A small network was shown many inputs. Here are its activations along a few directions, one row for each input.
Each table varies a few parts of the input and shows all the possible inputs, shuffled.
A made-up example of a description, with smaller parts first: ring(5) and (point or line(11) or (values(2) and line(6))).
Shared parts are said once, and a part with two or three values counts as separate values.

Other details of the inputs vary at random and push rows far along three fixed directions, the same in every table; ignore that.
To show where, the next rows are all for the same input, with only those details redrawn:
[0 88 -8 2 19 -71 -11 30 2 74 -48 -4]
[17 1 -11 -11 -4 10 11 -31 -33 -8 -15 14]
[-9 -22 26 2 -1 2 -2 11 68 12 43 -30]
[9 5 17 -13 3 54 -38 -4 14 21 -5 -38]
[-1 -26 -2 5 -8 -43 47 -16 22 -17 34 22]

Rows:
R1: [6 2 21 -16 3 53 -39 -3 12 21 -6 -36]
R2: [11 5 -21 -6 3 10 6 -24 -42 -17 -3 8]
R3: [-8 83 -3 -4 16 -73 -15 33 0 75 -51 2]
R4: [1 -26 33 7 15 -3 -18 27 62 -23 29 -37]
R5: [5 3 -17 4 2 19 13 -22 -41 -9 -9 16]
R6: [7 4 -11 -10 4 12 10 -32 -33 -12 -15 16]
R7: [9 -2 -10 1 -9 18 16 -23 -36 -3 -19 20]
R8: [2 -6 9 6 28 54 -55 20 6 -14 -20 -38]
R9: [0 0 18 -18 -8 49 -50 0 9 18 -3 -33]
R10: [-1 -8 -8 -5 -17 14 6 -17 -39 -5 -21 26]
R11: [-11 -30 3 14 -13 -36 50 -6 17 -11 28 30]
R12: [-24 87 -13 11 10 -69 -21 43 -6 68 -43 10]
R13: [7 -5 -10 -12 -24 11 6 -19 -38 -6 -18 20]
R14: [-9 -22 21 9 -7 7 5 21 66 14 42 -34]
R15: [-7 -21 20 9 -8 7 5 23 64 14 46 -35]
R16: [15 1 -3 -3 20 1 -4 -14 -35 -46 -26 11]
R17: [-13 -24 -10 21 -3 -36 48 -3 12 -18 43 23]
R18: [-1 81 -17 11 46 -80 -29 47 -1 32 -60 -8]
R19: [3 1 -16 4 4 18 13 -24 -38 -9 -13 18]
R20: [23 -10 -19 0 9 3 0 -4 -33 -39 -33 6]
R21: [-10 -32 2 2 -19 -39 50 -4 19 -12 25 29]
R22: [-8 -5 -9 -6 -7 15 3 -19 -40 -9 -18 28]
R23: [-13 -25 -12 21 -4 -38 45 0 11 -21 45 22]
R24: [20 2 -21 -7 -4 8 7 -23 -42 -12 -4 5]
R25: [19 1 -19 -3 -12 15 17 -18 -41 -7 -10 8]
R26: [-19 -27 -1 1 -11 -46 34 -12 18 -24 36 30]
R27: [11 6 -17 -6 5 12 10 -29 -37 -14 -8 10]
R28: [-20 -30 1 -3 -5 -45 38 -11 21 -23 30 31]
R29: [-25 -25 23 11 -20 4 -10 27 61 11 44 -20]
R30: [23 7 7 -10 17 50 -59 20 8 -13 0 -37]
R31: [21 7 -20 -6 17 5 -10 -6 -37 -45 -9 17]
R32: [9 -2 -3 8 16 8 0 -7 -39 -41 -27 16]
R33: [7 -6 -8 -20 -8 7 3 -26 -35 -9 -19 20]
R34: [1 -26 -13 12 -18 -40 50 1 13 -18 41 15]
R35: [23 -4 -4 -1 3 5 6 -6 -36 -38 -31 9]
R36: [13 -3 -7 -10 -13 15 17 -22 -35 -4 -20 17]
R37: [-10 -28 -6 4 -30 -42 40 -1 17 -19 34 27]
R38: [-9 7 13 -16 -2 51 -53 1 9 10 1 -31]
R39: [-18 78 -4 6 7 -66 -13 44 -2 77 -55 9]
R40: [-19 -28 28 -4 -8 -4 -11 17 65 9 41 -24]
R41: [0 -26 -6 7 -4 -43 47 -14 20 -19 37 18]
R42: [9 -2 26 5 13 56 -47 20 6 -9 -21 -38]
R43: [-10 -23 26 6 -10 8 4 19 68 16 39 -30]
R44: [17 1 -11 -11 -4 10 11 -31 -33 -8 -15 14]
R45: [-33 -26 26 10 -8 4 -12 22 60 10 44 -16]
R46: [6 -8 -8 -16 -18 12 11 -18 -35 -5 -24 21]
R47: [0 8 13 -9 14 56 -39 -4 11 15 -1 -40]
R48: [-21 -21 30 1 6 3 -5 11 67 8 43 -25]
R49: [18 -6 9 -7 24 45 -57 14 11 -16 -19 -46]
R50: [11 6 -19 -5 4 11 9 -26 -40 -15 -5 9]
R51: [-32 -27 30 8 1 8 -5 21 63 14 39 -16]
R52: [2 -24 -8 8 -6 -43 48 -12 19 -19 41 16]
R53: [-5 88 -15 19 13 -65 -7 44 -9 76 -42 -4]
R54: [-20 -29 0 -1 -8 -46 36 -11 19 -24 32 30]
R55: [-17 -3 20 -10 3 59 -44 7 9 20 -10 -24]
R56: [12 0 -16 5 -8 18 16 -20 -40 -5 -12 14]
R57: [17 -12 -17 9 12 6 -2 -3 -36 -37 -32 11]
R58: [0 -2 -6 -16 2 10 6 -29 -35 -11 -18 22]
R59: [14 4 -20 6 14 12 -7 1 -40 -39 -11 23]
R60: [29 2 -21 -3 0 9 -1 2 -37 -36 -14 16]
R61: [21 3 -19 -7 -3 9 10 -26 -40 -10 -5 6]
R62: [-17 81 -6 10 1 -68 -17 43 -6 76 -49 8]
R63: [-24 59 -3 33 12 -117 31 55 51 67 1 7]
R64: [-19 -28 2 14 -3 -36 47 -8 17 -15 31 33]
R65: [14 4 9 3 10 58 -53 29 4 -7 -5 -31]
R66: [1 -7 -5 -5 -12 17 12 -19 -38 -2 -22 26]
R67: [0 3 13 -17 -9 49 -51 2 9 15 0 -34]
R68: [-12 -33 0 2 -25 -41 44 -2 18 -15 27 29]
R69: [2 0 -11 1 1 19 13 -25 -36 -7 -16 22]
R70: [4 3 8 3 -3 60 -37 13 1 21 2 -40]
What do these inputs look like to the network? -> ring(5) and (values(3) or line(11))
Changing only the ring(5) part turns R65 into R60. The same change can be made to R62. Which row results? -> R13
Changing only the ring(5) part turns R35 into R4. The same change can be made to R46. Which row results? -> R33
Change only the values(3) part in R8. List by row number the other rows that result. -> R32, R59
Change only the values(3) part in R42. List by row number the other rows that result. -> R57, R65
A walk changes only the ring(5) part. It starts at R6 and steps to R44. List the rest of the walk in order. -> R43, R7, R69
Change only the ring(5) part in R48. List by row number the other rows that result. -> R1, R11, R36, R64
